A small network was shown many inputs. Here are its activations along a few directions, one row for each input.
In each table, some parts of the input vary, and every possible input appears once, in random order.
A made-up example of a description, with smaller parts first: one of 4 places along a line, together with either a single point or one of 9 places around a ring or (one of 3 separate values, together with one of 5 places around a ring).
Shared parts are said once, and a part with two or three values counts as separate values.

Other details of the inputs shift rows strongly along three fixed directions, in all tables alike. That doesn't count.

Rows:
row 1: [-1,4,-5,3,-10,3,11,-4,10,8,2,-1]
row 2: [8,6,-12,4,-8,2,8,-5,-2,1,3,-4]
row 3: [7,3,-2,2,-5,10,3,-2,-4,-14,4,3]
row 4: [2,0,15,1,7,-4,-10,20,-16,0,6,1]
row 5: [-4,2,20,5,12,-8,-8,20,-5,7,7,1]
row 6: [-13,5,15,-4,9,-15,-3,19,-3,15,2,-6]
row 7: [2,-5,7,-6,6,-21,-8,21,-6,6,10,3]
row 8: [1,-2,3,5,-1,7,9,-6,0,-10,11,1]
row 9: [11,15,-5,-19,16,12,18,-18,-7,13,8,17]
row 10: [-20,-12,12,-9,1,1,-38,-51,7,11,-10,-21]
row 11: [3,10,5,4,4,-14,-10,20,-6,19,-2,-4]
row 12: [-4,4,0,4,-2,16,9,-2,3,0,1,-5]
row 13: [5,3,-10,2,-12,0,10,-6,-1,4,4,-3]
row 14: [7,1,-8,5,-9,-2,5,-5,0,-4,8,6]
row 15: [1,-7,12,-8,8,-19,-6,20,-4,5,9,2]
row 16: [-12,4,-3,-1,-1,13,11,-2,4,-4,-2,-4]
row 17: [-2,-7,13,-4,12,-17,-5,20,-6,3,9,0]
row 18: [6,-2,-7,-6,-2,7,0,0,0,-17,4,2]
row 19: [0,0,2,4,-1,11,6,-5,-3,-12,10,1]
row 20: [8,1,2,-4,10,-18,-14,22,-10,-1,3,1]
row 21: [-4,2,19,5,11,-4,-11,21,-8,4,4,2]
row 22: [-4,7,-4,0,-3,8,1,0,4,-16,-2,5]
row 23: [4,7,-1,5,-4,12,0,0,4,-11,1,4]
row 24: [2,7,-9,4,-11,3,8,-3,7,8,0,-1]
row 25: [11,13,14,-17,30,-9,-3,5,-19,18,11,24]
row 26: [8,-58,-2,30,8,-2,25,-12,-10,-2,-56,42]
row 27: [-9,-4,5,-10,-3,0,-46,-49,8,6,-18,-21]
row 28: [-1,-6,-3,-3,3,6,8,-2,5,-13,11,0]
row 29: [0,-5,11,-8,11,-7,-13,24,-12,-2,6,0]
row 30: [-1,-6,-3,-4,3,9,5,-1,0,-15,9,1]
row 31: [-1,12,10,-2,9,-15,-15,23,-4,-2,-3,2]
row 32: [7,10,-7,8,-4,5,-1,-1,7,-7,1,4]
row 33: [0,2,3,4,-7,4,8,-3,13,-2,8,6]
row 34: [-5,9,-7,-4,-5,10,6,0,3,-6,-6,-4]
row 35: [0,-1,0,2,-2,9,15,-5,-2,-1,6,-7]
row 36: [0,-2,18,4,9,-15,-4,16,-10,5,9,1]
row 37: [3,-1,-1,-1,-9,3,16,-5,2,4,5,-3]
row 38: [10,0,-9,-5,0,4,1,0,3,-17,2,1]
row 39: [-12,4,18,-1,13,-13,-8,20,-4,3,6,1]
row 40: [-2,1,3,7,-2,7,8,-4,11,-5,8,4]
row 41: [4,-2,-16,-6,-7,-2,9,-3,3,1,3,-3]
row 42: [-9,4,16,-4,6,-19,-7,20,0,7,5,5]
row 43: [9,7,-10,2,-7,4,7,-4,-3,-2,0,-5]
row 44: [9,4,-10,7,-6,0,3,-4,0,-8,7,4]
row 45: [6,11,-10,5,-6,8,5,-1,5,1,-4,-4]
row 46: [5,-1,-9,-9,-3,9,6,0,-2,-9,-1,-7]
row 47: [4,-1,-4,4,-9,-1,8,-6,3,-4,11,5]
row 48: [8,1,-11,-8,-2,6,6,-1,2,-8,-3,-8]
row 49: [2,0,-3,0,-5,16,9,-2,-6,-3,1,-6]
row 50: [-10,-7,1,-4,-3,-8,-50,-51,10,3,-9,-9]
row 51: [-4,3,1,4,-1,12,12,-3,6,3,3,-6]
row 52: [-10,6,-5,-3,-3,14,7,1,4,-4,-3,-4]
row 53: [-11,3,1,1,1,10,4,-2,5,-13,3,4]
row 54: [-5,7,-9,1,-8,-3,3,-3,10,-5,3,8]
row 55: [-1,10,-10,3,-3,1,-1,-3,8,-12,-2,5]
row 56: [0,-1,0,3,-4,5,15,-7,1,1,6,-6]
row 57: [1,3,-3,6,-8,2,6,-4,11,-1,8,7]
row 58: [6,1,-18,-4,-4,0,7,-2,3,-2,2,-5]
row 59: [3,8,-4,2,-6,14,5,0,2,-2,-4,-4]
row 60: [-2,12,-13,0,-5,3,5,-1,6,-3,-7,-3]
row 61: [-8,9,4,-3,2,-19,-7,19,-4,17,-2,-2]
row 62: [5,-3,-13,-3,-6,-3,4,-2,5,-8,9,5]
row 63: [-2,5,-2,2,-4,19,6,1,3,0,-1,-5]
row 64: [-1,-6,26,-4,8,-17,-66,-26,-5,15,-12,-14]
row 65: [-3,11,-15,1,-5,0,8,-1,8,1,-4,-1]
row 66: [10,6,-9,5,-6,3,2,-4,-2,-11,5,3]
row 67: [-2,-6,-6,-5,-1,3,14,-4,5,-2,7,-7]
row 68: [6,3,1,-8,8,-16,-10,22,-12,9,-2,-8]
row 69: [-5,-54,-12,27,7,-4,26,-13,-4,8,-72,40]
row 70: [-18,-14,13,-5,0,-4,-41,-50,12,3,-5,-11]
row 71: [8,-50,3,37,22,-19,0,11,-18,12,-69,45]
row 72: [8,-1,-15,-1,-2,-2,1,-2,4,-11,7,3]
row 73: [3,0,-6,1,-11,0,13,-6,1,5,6,-3]
row 74: [-9,3,-3,-4,-7,1,13,-4,11,4,0,-1]
row 75: [-2,4,16,3,8,-2,-14,24,-8,4,3,2]
row 76: [-4,3,1,4,-4,8,13,-4,9,5,4,-5]
row 77: [5,11,11,0,6,-8,-11,22,-7,12,-7,-7]
row 78: [11,5,-4,3,-4,6,2,-3,-1,-14,2,2]
row 79: [-10,6,14,-2,10,-6,-13,25,-7,0,2,2]
row 80: [-2,0,15,0,8,-5,-4,18,-18,10,2,-8]
row 81: [9,6,-6,0,-6,8,7,-3,-2,-5,-2,-7]
row 82: [-7,4,-5,1,-7,-2,7,-2,12,-5,5,8]
row 83: [3,6,-7,7,-9,2,3,-2,9,-1,5,8]
row 84: [1,-6,-6,-9,-5,0,13,-3,6,1,5,-5]
row 85: [6,4,-5,-1,-7,11,8,-3,-6,-5,-1,-5]
row 86: [-3,-5,11,-8,12,-7,-5,21,-14,8,2,-9]
row 87: [1,-5,-12,-7,-7,-1,13,-3,5,1,5,-4]
row 88: [-2,-6,-5,-6,2,7,13,-2,2,-4,6,-9]
row 89: [-8,-19,5,-16,-1,7,-44,-46,-1,6,-7,-23]
row 90: [-3,4,17,-1,2,-13,-4,18,-2,21,2,-4]
Each input here is: one of 2 separate values, together with either a single point or (one of 4 places along a line, together with one of 11 places around a ring).
Q: Changing only the choice among 2 separate values turns row 90 into row 33. The same change can be made to row 16. Which row results?
A: row 53
Q: Changing only the choice among 2 separate values turns row 31 into row 27. The same change can be made to row 26. Which row results?
A: row 37
Q: Which other rows does row 46 become when the place on the line of 4 takes its other values? List them by row number.
A: row 34, row 59, row 85
Q: A walk changes only the place on the ring of 11. It starts at row 8 and steps to row 36. List the rest of the walk in order.
A: row 26, row 47, row 14, row 44, row 66, row 78, row 3, row 4, row 19
Q: Which other rows does row 65 become when the place on the line of 4 takes its other values? List them by row number.
A: row 2, row 11, row 58
Q: Which other rows does row 7 become when the choice among 2 separate values takes its other values? List them by row number.
A: row 87
Q: Which other rows does row 30 become when the place on the ring of 11 takes its other values? List them by row number.
A: row 7, row 15, row 17, row 18, row 20, row 28, row 29, row 38, row 62, row 72

Rows:
row 91: [-7,6,9,15,-8,-21,-2,-9,8,43,-9,-2]
row 92: [-7,-59,-18,26,-9,25,33,-52,18,-31,-38,15]
row 93: [21,60,-37,-18,-22,45,41,-5,31,-36,45,-18]
row 94: [-14,63,-15,-17,-13,-13,51,49,4,21,40,-18]
row 95: [-26,3,17,-17,13,-6,-12,-3,3,2,5,-4]
row 96: [-16,3,32,9,2,-4,-15,-3,2,2,18,-4]
row 97: [-10,1,5,-22,19,-7,-12,-9,-10,11,9,0]
row 98: [28,-8,-16,3,11,-13,44,50,-3,-11,-9,26]
row 99: [8,-29,-18,23,-8,33,23,-64,10,-16,-10,23]
row 100: [-12,-23,17,-4,12,-10,-10,4,10,1,-5,-6]
row 101: [-26,-3,20,-5,7,-8,-9,-4,-9,-2,5,-7]
row 102: [4,-1,12,2,15,6,-14,-3,-20,7,0,-17]
row 103: [-2,9,7,16,-5,-14,-31,-2,0,-2,6,3]
row 104: [7,-26,4,-8,19,-13,-8,-1,-2,9,-4,0]
row 105: [14,14,13,-7,6,-12,-25,-8,4,8,14,6]
row 106: [4,-32,-22,5,-21,42,17,-55,3,-14,-11,9]
row 107: [1,13,0,1,7,-2,-30,7,3,0,-15,-9]
row 108: [1,-2,2,-7,7,-17,-12,-8,-23,0,-6,6]
row 109: [-1,-23,-4,9,-3,-28,5,-5,7,36,-27,-13]
row 110: [0,12,6,6,1,-13,-33,1,12,3,2,8]
row 111: [-2,-5,1,4,-14,-7,-29,8,-11,0,-7,-2]
row 112: [2,21,-12,1,-22,0,60,62,0,27,6,3]
row 113: [-13,-2,23,-2,17,8,-14,4,4,4,-13,-12]
row 114: [2,-24,-34,8,-26,33,3,-43,22,-22,-33,20]
row 115: [-8,-13,6,-5,16,-9,-7,-11,-25,7,-1,4]
row 116: [-10,88,-24,-35,-48,37,-8,-59,50,5,77,-87]
row 117: [19,21,-5,-3,-13,4,32,53,-18,-8,21,10]
row 118: [3,4,10,-9,20,7,-17,-2,-7,11,-1,-13]
row 119: [-13,-14,27,10,14,-3,-9,-2,8,7,-9,15]
row 120: [13,-19,-20,31,3,-18,39,58,-11,-19,-25,28]
row 121: [17,-15,13,17,8,-16,-12,-10,-16,4,-16,23]
row 122: [5,-14,15,4,19,-5,-11,-8,-3,16,-4,19]
row 123: [-16,-7,25,-6,-8,4,-17,4,-6,4,12,-13]
row 124: [0,-1,-51,25,-18,24,64,1,7,-43,-20,35]
row 125: [-2,15,-19,5,8,-11,32,55,-5,-12,-10,29]
row 126: [3,-1,-6,-7,0,-21,-31,7,12,-2,3,-8]
row 127: [9,11,-5,-11,2,14,40,56,-7,4,21,17]
row 128: [6,-18,7,-3,10,-13,-10,-3,-12,4,13,-14]
row 129: [19,-22,-31,3,-20,16,11,-58,15,-29,-5,-2]
row 130: [10,-1,7,-18,-4,-2,-22,3,-7,10,-1,3]
row 131: [1,6,1,13,1,-4,-29,5,-10,-5,-17,-12]
row 132: [-13,3,25,3,8,6,-16,2,-6,-2,2,-23]
row 133: [14,14,9,-2,6,-2,-21,0,-17,-1,0,-17]
row 134: [-16,-10,24,-13,-1,6,-16,6,4,9,1,-4]
row 135: [1,4,1,-20,12,-16,-16,-7,-10,4,-5,7]
Q: Changing only one part turns row 101 into row 132. The same change can be made to row 95. Which row results?
A: row 113
Q: What do these inputs look like to the network?
A: one of 5 separate values, together with either a single point or (one of 2 separate values, together with one of 4 places along a line)
Q: Which other rows does row 103 become when the choice among 2 separate values takes its other values? List them by row number.
A: row 110
Q: Which other rows does row 133 become when the choice among 5 separate values takes its other values? List them by row number.
A: row 108, row 117, row 121, row 129
